These are the activations of a small neural network, seen along a few directions. Each row is one input.
In each table, some parts of the input vary, and every possible input appears once, in random order.
Descriptions start from the smaller parts, as in this example, which fits no table here: ring(5) and (point or ring(9) or (values(2) and line(6))).
Shared parts are said once, and a part with two or three values counts as separate values.
In the rows, 128 means zero.

Other details of the inputs shift rows strongly along two fixed directions, in all tables alike. That doesn't count.

A family of inputs:
row 1: [105 134 115 115 133 149 189 128 133 106 114 123 134 101 101]
row 2: [175 102 167 153 142 126 131 122 132 144 147  99 148 123 185]
row 3: [135 151  92 117 140  79 107 164 118 164  83 186  72 225 137]
row 4: [114 158 139 110 132 100 130 109 121 106 131 144 106 133 100]
row 5: [155  90 159 175 126 160 113 144 149 170 138  98 137 122 157]
row 6: [137  99 198 156 147 107 105 127 147 139 131  79 132 123 162]
row 7: [ 94 157  98 112 122 139 174 136 134 111 130 111 150  98 111]
row 8: [ 91 188 136 128 124  85 100 142 146 146 129 123  93 166 128]
row 9: [122 141  99 101 133 153 162 100 112  80 134 148 141  92 125]
row 10: [105 142 132  88 118 128 134  86 112  67 129 148 139  91 105]
row 11: [176  93 154 167 123 154 106 129 137 158 155 108 142 121 161]
row 12: [151  52 171 138 144  82  90 123 105 121 114  91 160 122 155]
row 13: [110 199  93 141 101 123  93 171 153 197 133 163  70 201 128]
row 14: [124 127  89 104 117 178 145 108 116  99 153 158 137  95  96]
row 15: [127  87  79 113 119 158 143 133 104 111  99 141 157 107  69]
Description of these inputs: values(3) and (point or line(4)).
- The inputs of row 14 and row 10 match in every part but the values(3) part. If row 15 is changed in the same way as row 14 into row 10, which row does it become? => row 12
- Which other rows does row 2 become when the line(4) part takes its other values? List them by row number. => row 1, row 7, row 9
- Which other rows does row 5 become when the values(3) part takes its other values? List them by row number. => row 1, row 6

A family of inputs:
row 16: [142 125 168 138 130  94 125 117 128 128 142 113 121 124 166]
row 17: [111 120 133 121 125 106 131 111 116 110 119 130 126 115  87]
row 18: [165 114 124 153 121 137 107 147 137 176 123 144 101 190 171]
row 19: [ 84 194  83 104 119 109 133 163 140 154 107 175  73 191 101]
row 20: [132 140 140 153 125  97  72 141 126 165 127 131  98 177 142]
row 21: [134 124  80 101 133 132 143 126 102  98 110 151 140 112  93]
row 22: [138 164 151 139 142 104  86 134 132 160 134 139 105 170 187]
row 23: [127 146  58  99 120 165 179 131 103 101 108 175 124 116  62]
row 24: [129 101 138 123 126 163 131  99 135 102 147 103 182  73 126]
row 25: [ 89 131  93  99 118 169 203 131 127 101 117 128 138  83  71]
row 26: [138 111 115 136 137 113 102 136 118 146 118 138 115 170 163]
row 27: [153  99 158 162 126 148 109 151 140 172 124 105 130 125 159]
row 28: [135 146 145 126 136 119  84 121 132 141 136 137 114 165 156]
row 29: [104 141  99 109 111 144 140 120 121 105 143 139 134 105  79]
row 30: [126 135 149 127 149  96 134 124 139 117 121 113 122 140 127]
row 31: [142  79 137 127 142 110 125 117 114 124 118 131 133 137 155]
row 32: [152 128  91 124 121 131 130 140 116 134 116 153 135 146 118]
row 33: [149 107 149 167 127 141 108 137 137 161 144 112 129 125 136]
row 34: [134 141 135 158 115 107  76 150 140 176 134 137 101 176 142]
row 35: [126 175 114 140 128 128 134 155 155 156 125 143  79 182 125]
row 36: [ 91 191  89  98 118 137 152 127 131 113 127 173 113 134 100]
row 37: [ 81 226  71  95  99 105 146 137 135 141 128 187  66 175  90]
row 38: [147 156 136 147 118 129 123 139 146 166 147 131  90 147 165]
row 39: [159  73 129 113 143 127 148 111  98  90 116 126 169  86 119]
row 40: [137  71 172 136 138 118 127 122 121 118 116  91 168  85 135]
row 41: [164  82 168 148 135 180 123 103 142 125 161  88 175  78 157]
row 42: [ 91 155  97 100 107 132 177 105 112  79 131 118 142  74  89]
row 43: [124  93 154 114 129 130 139  96 112  85 141 108 157  82 101]
row 44: [125 161 119 142 130 111 116 149 156 147 124 124 102 163 140]
row 45: [ 96 134  98  98 114 147 152 106 106  74 133 125 144  86  66]
row 46: [101 130 118 111 130 123 148 136 122 115 114 111 138 117 114]
row 47: [119 120 130 139 124 126 114 151 137 148 119 125 133 123 128]
row 48: [137  98 156 145 145 126 134 124 139 103 134  61 171  87 146]
row 49: [143  97 180 132 144 127 136 102 122  92 140 100 169  79 165]
row 50: [101 172  96 107 125 168 174 117 131 109 134 162 118 106  99]
row 51: [150 116 144 145 123 156 115 128 136 142 154 119 127 128 134]
row 52: [139 113 170 124 143 117 107 101 128 114 133 128 135 131 145]
row 53: [140 110 109 142 124 123 105 145 133 153 126 143 119 168 161]
row 54: [138  95 159 148 133 120 101 142 125 147 118  97 149 116 155]
row 55: [126 106 163 129 146 101 132 129 127 132 112 107 134 133 146]
- What is each input in this table made of? => line(4) and (values(2) or ring(8))
- The inputs of row 55 and row 46 match in every part but the line(4) part. If row 39 is changed in the same way as row 55 into row 46, which row does it become? => row 21
- Which other rows does row 18 become when the values(2) part takes its other values? List them by row number. => row 23
- Which other rows agree with row 37 in the line(4) part? List them by row number. => row 19, row 24, row 29, row 32, row 34, row 36, row 44, row 47, row 53

A family of inputs:
row 56: [114 106 150 106 118 129 126  84 107  54 151 107 181  52 113]
row 57: [130  94 177 140 145 141 153 112 142 118 134  62 166  75 140]
row 58: [102 159 111 124 116  99 134 164 141 151  97 150  90 182 114]
row 59: [ 62 171  83  94 116 131 201 129 121  86  98 152 110  97  55]
row 60: [144  69 147 124 136 105 140 109 115  98 128  98 181  96 146]
row 61: [125 100 182 142 134 137 144 113 145 113 147  74 169  61 149]
row 62: [144 115 146 167 145  98  81 171 133 182 118 102 111 163 168]
row 63: [140 135 135 137 132 120 101 136 122 154 101 177  92 170  83]
row 64: [127 183  66 115 104 131 106 155 129 155 119 180  75 185 103]
row 65: [170  88 137 140 126 181 146 128 117 123 142  86 205  52 182]
row 66: [102 144 100 119 110 104 114 152 130 165 109 133 104 170 104]
row 67: [166  47 168 187 138 181 104 123 151 144 163  54 209  80 194]
row 68: [127 120 123 130 119 137 119 117 110 160 115 185  67 167 124]
row 69: [187 118 161 184 127 136 101 137 154 173 153 106 114 155 175]
row 70: [165 107 144 151 154  80  69 147 114 155 117 119 116 172 179]
row 71: [ 83 195 128 117 105  98  97 139 137 145 134 157  83 169 110]
row 72: [157 123 185 138 148  85  89 110 133 132 146 120 122 147 199]
row 73: [176 142 147 172 124 121 114 141 155 188 164 111 100 173 172]
row 74: [ 89 139  87  82 135 120 192  94 103  56 106 153 140  78  77]
row 75: [174  94 172 147 157  96 102 134 127 136 120 108 135 163 190]
row 76: [140 171  87 122 111 142 122 146 141 153 134 181  68 183 118]
row 77: [106 163  66  95 111 168 206 122 114  93 141 147 144  80  71]
row 78: [110 172 132 102 137  92  99 109 115 115 133 164  92 165 119]
row 79: [ 80 144  58  83 114 200 187 123 131  81 122 148 147  81  89]
row 80: [ 89 190 129 121 125 111 110 135 134 146 128 146  82 168 105]
row 81: [120 162  89 134 111 140  97 143 137 161 139 153 104 167 106]
row 82: [ 88 132  65  80 112 118 157 106  94  77  98 154 144 113  48]
row 83: [151 108 170 153 141 111 118 152 149 168 119  93 124 154 178]
row 84: [116  91 137  89 150 155 193  73 108  35 130  93 194  26  88]
row 85: [157  55 158 145 138 173 120 135 133 126 136 125 172  94 142]
- What is each input in this table made of? => values(3) or ring(9) or (values(2) and line(9))
- Which other rows does row 83 become when the values(2) part takes its other values? List them by row number. => row 75

A family of inputs:
row 86: [130 116 127 129 138 167 149 116 128 102 150 100 175  66 150]
row 87: [131 119 188 148 155  88  96 131 147 132 119  87 132 152 167]
row 88: [154  66 163 133 132 138 144 106 113 106 125  96 167  74 117]
row 89: [125  78 140 142 132 112 161 147 111 118 107  72 168  72 130]
row 90: [154  75 106 133 121 176 146 139 134 116 126 102 192  84 136]
row 91: [121 185 130 134 126 121  74 152 148 198 129 163  67 207 167]
row 92: [ 67 170  51  60 126 132 189 109  97  80  89 214  84 132  36]
row 93: [141  99 140 119 131 132 125 116 100 100 125 128 157  84  89]
row 94: [ 64 233  42  73  89 140 188 117 123  87 139 182  78 123  37]
row 95: [154 161 101 163 124 126  70 151 141 192 126 162  66 223 140]
row 96: [154 140 112 123 137  81  78 160 120 175 101 176  89 231 161]
row 97: [132 117 156 134 147 161 164 116 145 115 146  78 173  79 125]
row 98: [ 62 212  57  56 102 100 177 103 106  59 119 180  83 125  37]
row 99: [162 144 153 157 126 125 104 129 138 152 159 112 137 135 195]
row 100: [162 134 168 163 135 126 121 134 157 159 159 105 123 135 175]
row 101: [165 100 134 154 130 158  96 154 137 158 136 125 139 152 186]
row 102: [151 146 116 146 140  81  59 138 114 175 113 167  60 230 137]
row 103: [128 121 135 111 127 112 148  94 109  70 132 113 167  78 134]
row 104: [140 107 125 139 111 173 158 122 133 128 134 115 142  90 102]
row 105: [150 120 188 144 164  91 108 127 144 139 125 101 128 148 168]
row 106: [154 100 136 143 118 177 129 128 125 121 144 110 170  69 104]
row 107: [142  92 172 130 144 114 156 102 132  83 139  90 166  72 135]
row 108: [128 122 168 166 112 133  87 136 148 175 155 113 136 129 170]
row 109: [129 108 181 147 125  91  73 124 133 151 133 117 136 134 168]
row 110: [108 101 140 103 135 132 130 101 113  92 117 110 161  76 120]
row 111: [141  77 107 115 128 120 133 118 107 104 125 120 166 109  99]
row 112: [130  85 141 116 135 139 165 103 109  99 117 129 137 100 116]
row 113: [ 69 188  43  83 101 169 207 119 121 104 106 208  66 136  33]
row 114: [146 145 122 124 140  90  75 154 113 168 108 183  76 232 168]
row 115: [102 188 140 147 117  99  78 159 158 193 143 142  62 215 150]
row 116: [ 23 200  68  57 110 104 169 115 116  67 103 175  85 126  14]
row 117: [126 101 116 153 111 146 166 163 137 146 119  74 160  79 136]
row 118: [111 118 154 139 135 158 155 120 147 109 141  67 174  84 123]
row 119: [158 152  93 149 118 115  77 169 152 197 127 165  83 226 147]
row 120: [162  97 146 162 135 153 110 139 144 166 140 129 121 138 185]
row 121: [131  91 146 114 147 128 142  99 109  73 131  97 182  64 148]
- What is each input in this table made of? => values(2) and (point or ring(8) or ring(9))
- The inputs of row 108 and row 109 match in every part but the values(2) part. If row 91 is changed in the same way as row 108 into row 109, which row does it become? => row 110
